[115 155 117 136 155 157 137] : B
[136 153 157 159 154 158 181] : N
[155 158 158 111 156 156  94] : S
[151 157 153 114 156 156  99] : D
N?  [136 153 157 159 154 158 181]
back: [181 158 154 159 157 153]  N
back: [157 155 136]  B
find: [151 157 153 114 156 156  99]  D
S?  [155 158 158 111 156 156  94]
D?  [151 157 153 114 156 156  99]

[184 160 146 119 169 132 154 179 129 110 161] : G
[ 91 162 146 105 138 142 138 122 194 119 185] : L
[134 198 139 136  95 142 141 112 152  84 179] : U
[134 198 139 136 157 142 141 112 152  84 179] : Z
[146 105 137 142 138 122 194 119 185 113 157] : J
[108 151 169 139 138  59 128 122 148 138 183] : E
[138 138 157  95 169 128 122 145 194 151 177] : M
[ 96 124 129 136 146 122 194 119 138 122 155] : A
find: [ 91 162 146 105 138 142 138 122 194 119 185]  L
back: [185 119 194 122 138 142 138 105 146]  L
back: [129 179 154 132 169]  G
back: [136 129]  A
find: [134 198 139 136  95 142 141 112 152  84 179]  U

[114  89 128  82 117 123 126 126 131 123] : T
[122 107 118 126 123 117  82 102  96 142] : F
[115 104 122 115 109 142 130  74 158 131] : P
T?  [114  89 128  82 117 123 126 126 131 123]
P?  [115 104 122 115 109 142 130  74 158 131]
find: [122 107 118 126 123 117  82 102  96 142]  F
F?  [122 107 118 126 123 117  82 102  96 142]

[134 139 199 200 129 126 129 128] : Q
[122  56 124  54 169 126 131 202] : C
[139 199 134 200  87 134 123  56] : V
back: [200 134 199 139]  V
back: [ 87 200]  V
C?  [122  56 124  54 169 126 131 202]
V?  [139 199 134 200  87 134 123  56]

[104  84 185 156 186  61 150  92 165 159 137 129  86 105]  R
[115 142 170 104  84 186 158 137 111 113 146 125 184 178]  K
[153 192 154 115  77 156  87 113 147 128 117  87 163 162]  Y
[143  81  97 119 153 121 123 134 153  56 137 164 189  93]  W
[124 106 115 156 186  61 150  92 165 159 130 129  86 105]  H
back: [186  84 104]  K
Y?  [153 192 154 115  77 156  87 113 147 128 117  87 163 162]
back: [113 111 137 158]  K
W?  [143  81  97 119 153 121 123 134 153  56 137 164 189  93]

[150 133 103 144 103 142 145 147] -> mobo
[ 88 140 172 148 174 101 148 144] -> Vokig
[182 128  65 141  65 164 142 150] -> fedet
[133 150 103 146 136 122 145 147] -> Seri
[190 126  54 140  54 170 141 150] -> tivu
[153 132  99 144 100 145 144 148] -> sefep
[123 135 132 146 134 145 148 144] -> Lemu
[135 136 119 146 120 133 146 146] -> Fiza
[134 135 118 145 119 132 146 146] -> nud
[105 140 156 148 158 112 148 144] -> meto
back: [148 144 145]  sefep
nud?  [134 135 118 145 119 132 146 146]
Seri?  [133 150 103 146 136 122 145 147]
back: [103 133 150]  mobo

[123 112 116 119 106 153 118 133 135]  kuvab
[122 129 122 136 110  55 149 111 135]  Tiv
[ 86 134 102 136 152 163 130 170 124]  fifik
[131 123 137 130 104 135 130 115 123]  toli
[104 119 121 114 161 153 133 118 132]  rap
[134 106 119 116 123 133 112 157 140]  fumo
[131 123 137 130  78 178 130 144 131]  Mobe
[ 96 131 127 132 137  85 147  56 136]  Bobo
back: [118 153 106 119 116 112 123]  kuvab
toli?  [131 123 137 130 104 135 130 115 123]
back: [118 133 153]  rap

[126  89 127 160 150 131 108 115 114 155 145 109 177] : lebob
[133 127 121 134 147 122 103 106 119 155 151 143 182] : kidi
[148 130 127 137 150 122 110 105 129 151 140 143 187] : Pom
[145 109 176 122 150 130 111 105 113 148 135 109 160] : Tubos
[111 101 114 117 150 145 122 107 124 134 136 127 163] : bem
[148 130 140 140 139 146 142 119 123 131 135 134 139] : ses
[134  94 137 144 142 122 101 115 130 153 140 138 187] : Rasu
[126  89 132 160 138 146 105 119 125 158 147 118 160] : Ges
[123 118 121 127 136 136 142 108 126 131 140 142 150] : kufaz
[117 104 124 148 136 128 101 115 129 158 151 139 151] : koso
[123  95 140 145 135 141 141 112 121 147 135 125 139] : Bipa
[108  96 111 117 135 126 118 110 117 145 138 116 180] : vami
back: [177 109 145]  lebob
back: [117 110]  vami

[119 144 131 130 123] = kol
[169 152 147 122 139] = bupe
[135 135 127 112 101] = lof
[146 198 134 109  97] = rov
[ 91 121 109 122 104] = pedut
[169 152 147 112 164] = mut
[136 136 147 122 111] = movo
[140 138 140 128 140] = pidi
[138 140 147 122 139] = tifip
[152 142 142 130 154] = dif
[119  73 126 138  99] = vef
find: [140 138 140 128 140]  pidi
find: [169 152 147 122 139]  bupe
pedut?  [ 91 121 109 122 104]
back: [139 122 147 140]  tifip

[140 114 107 133 115  58 117 145 191] = Tubam
[181 138 129 124 134  54 117 148 122] = Kuri
[110 124 129 145 140 173 127 108 191] = degam
[172 140 147 102 124  82 127 148 118] = fipez
[110 124 129 145 140 173 127 108 100] = Gutu
[140 143 145 107 130  82 125 147 107] = Tov
[105 135 115  52 116 145 195 147 107] = fav
[140 114 105 135 115  54 116 145 195] = Gilid
[170 146 161  97 132 117 131 143  81] = Depi
Kuri?  [181 138 129 124 134  54 117 148 122]
back: [117 132  97 161 146]  Depi
back: [195 145 116  54 115 135 105]  Gilid
Gutu?  [110 124 129 145 140 173 127 108 100]

[137  64 140 149 129 140  95 131 107  56] = fid
[184 118 116 105 195 105  94 154 115  78] = ter
[184 118 116 105 195 105  94 154 111  87] = neruk
[200 114  66  99 156  94 105 154  56 107] = Masom
find: [137  64 140 149 129 140  95 131 107  56]  fid
find: [184 118 116 105 195 105  94 154 115  78]  ter
Masom?  [200 114  66  99 156  94 105 154  56 107]
back: [140 129 149 140]  fid
find: [184 118 116 105 195 105  94 154 111  87]  neruk

[125 129 129 146 167 130 110  73 142 153 107 172 128 117 114 108 159 145
 132 137 169 132 134 145 138 153 133 128 151  91  98 156  95 175 128 160
 146 133 104 171 120  90  77 160  92 148 106 122 118 158 156 141 135 150
 127 111 117 125 128 141 136 130 123] = zato
[ 85 123 116 124 118 126 113 100 167 127 100 166 145 116 112 103 136 149
 127 167 135 123 136 120 147 184  90 143 150  85 143 140 101 156 120 173
 146 136  66 163 146 121 114 160 121 138 128 123 116 142 144 132 119 153
 122 121 127 144 150 162 138 124  88] = Vogu
[102 166 117 136 119  72 148 110 101 167 151 134  96 129 134 131 130 121
 131  82 168 141 130 144 116  80 174 118 126 133  76 135 134 138 125 116
 139 124 183 139  95 109 104 119  96 157 101 108 124 128 139 139 144 107
 124 118 127 100 107  93 110 131 167] = zas
[147 131 135 153 179 132 115  76 125 161 120 163 115 121 120 115 158 138
 134 115 177 137 132 152 131 128 152 120 145 103  80 155 104 169 127 145
 143 128 132 163 107  87  74 151  85 153  98 118 119 154 155 143 141 138
 127 109 117 115 117 124 129 131 143] = Nup
[ 76 120 113 111  91 125 125 123 170 113 107 152 148 118 116 107 120 144
 127 168 117 122 133 108 148 181  75 148 143  90 160 130 115 135 113 171
 143 135  66 150 151 142 141 153 135 135 137 121 115 128 134 126 111 144
 119 126 135 149 156 160 134 120  82] = sazi
[164 132 139 153 180 131 123  89 110 166 136 150 104 125 127 124 147 130
 134  96 178 140 130 151 123 102 166 117 136 118  72 148 118 156 127 130
 141 126 162 152  98  94  85 136  86 156  96 112 121 144 149 143 144 123
 126 112 120 105 109 107 119 130 159] = kas
[125 129 129 146 167 130 110  73 142 153 100 172 128 115 114 108 159 145
 132 137 169 132 134 145 138 153 133 128 151  91  98 156  95 175 128 160
 146 133 104 171 120 102  77 160  92 148 106 122 118 158 156 141 135 150
 127 111 117 125 128 141 136 130 123] = Fede
[ 77 118 115 100  71 124 139 146 165  99 120 132 147 122 123 115 105 136
 130 161 104 121 129 101 147 168  66 146 135 101 167 120 131 112 106 161
 136 132  81 133 151 161 163 143 147 135 122 117 106 141 111 118 156 127
 150 148 158 148 155 152 127 113  85] = Nog
[172 132 134 142 157 128 134 134  98 164 162 120  92 132 140 135 111 116
 125  77 151 138 133 131 109  70 173 122 116 147  95 119 149 120 125 104
 139 124 193 125  99 128 129 101 113 153 110 104 127 110 128 133 141  94
 121 128 134 100 110  88 104 131 166] = Sudek
back: [127 118 124 107 144]  zas
Nog?  [ 77 118 115 100  71 124 139 146 165  99 120 132 147 122 123 115 105 136
 130 161 104 121 129 101 147 168  66 146 135 101 167 120 131 112 106 161
 136 132  81 133 151 161 163 143 147 135 122 117 106 141 111 118 156 127
 150 148 158 148 155 152 127 113  85]
back: [ 90 120 171 104 133 146 160 128 175  95 156]  zato
find: [125 129 129 146 167 130 110  73 142 153 100 172 128 115 114 108 159 145
 132 137 169 132 134 145 138 153 133 128 151  91  98 156  95 175 128 160
 146 133 104 171 120 102  77 160  92 148 106 122 118 158 156 141 135 150
 127 111 117 125 128 141 136 130 123]  Fede
back: [148  72 118 136 117 166 102]  kas

[ 80 167  88 181 117  77  87] = vuni
[142 188  79 169  71  83 183] = zasib
[139 184  66 184  80  73 112] = mim
[109 178  91 185 101  73  88] = loz
[142 188  72 179  68  81 123] = Fip
[103 170  84 170 112  80  94] = Balav
[ 74 115 137 169 136 148 166] = sunen
[165 177  86 174  74  75 176] = Baduz
[169 183  75 175  68  65 170] = Balov
[142 188  79 179  68  81 123] = Timi
Fip?  [142 188  72 179  68  81 123]
Timi?  [142 188  79 179  68  81 123]
zasib?  [142 188  79 169  71  83 183]
back: [123  81  68 179  79 188]  Timi
sunen?  [ 74 115 137 169 136 148 166]
back: [101 185]  loz

[ 76 200 118 113  55] -> feven
[160 107 138 104 112] -> fofon
[142 134  90 113 151] -> Tago
[162  76 200 115  71] -> Vuguz
[162 115  71  76 200] -> netez
back: [115 200  76]  Vuguz
back: [ 71 115 200  76]  Vuguz
back: [ 76  71 115 162]  netez
back: [ 55 113 118]  feven
netez?  [162 115  71  76 200]
feven?  [ 76 200 118 113  55]

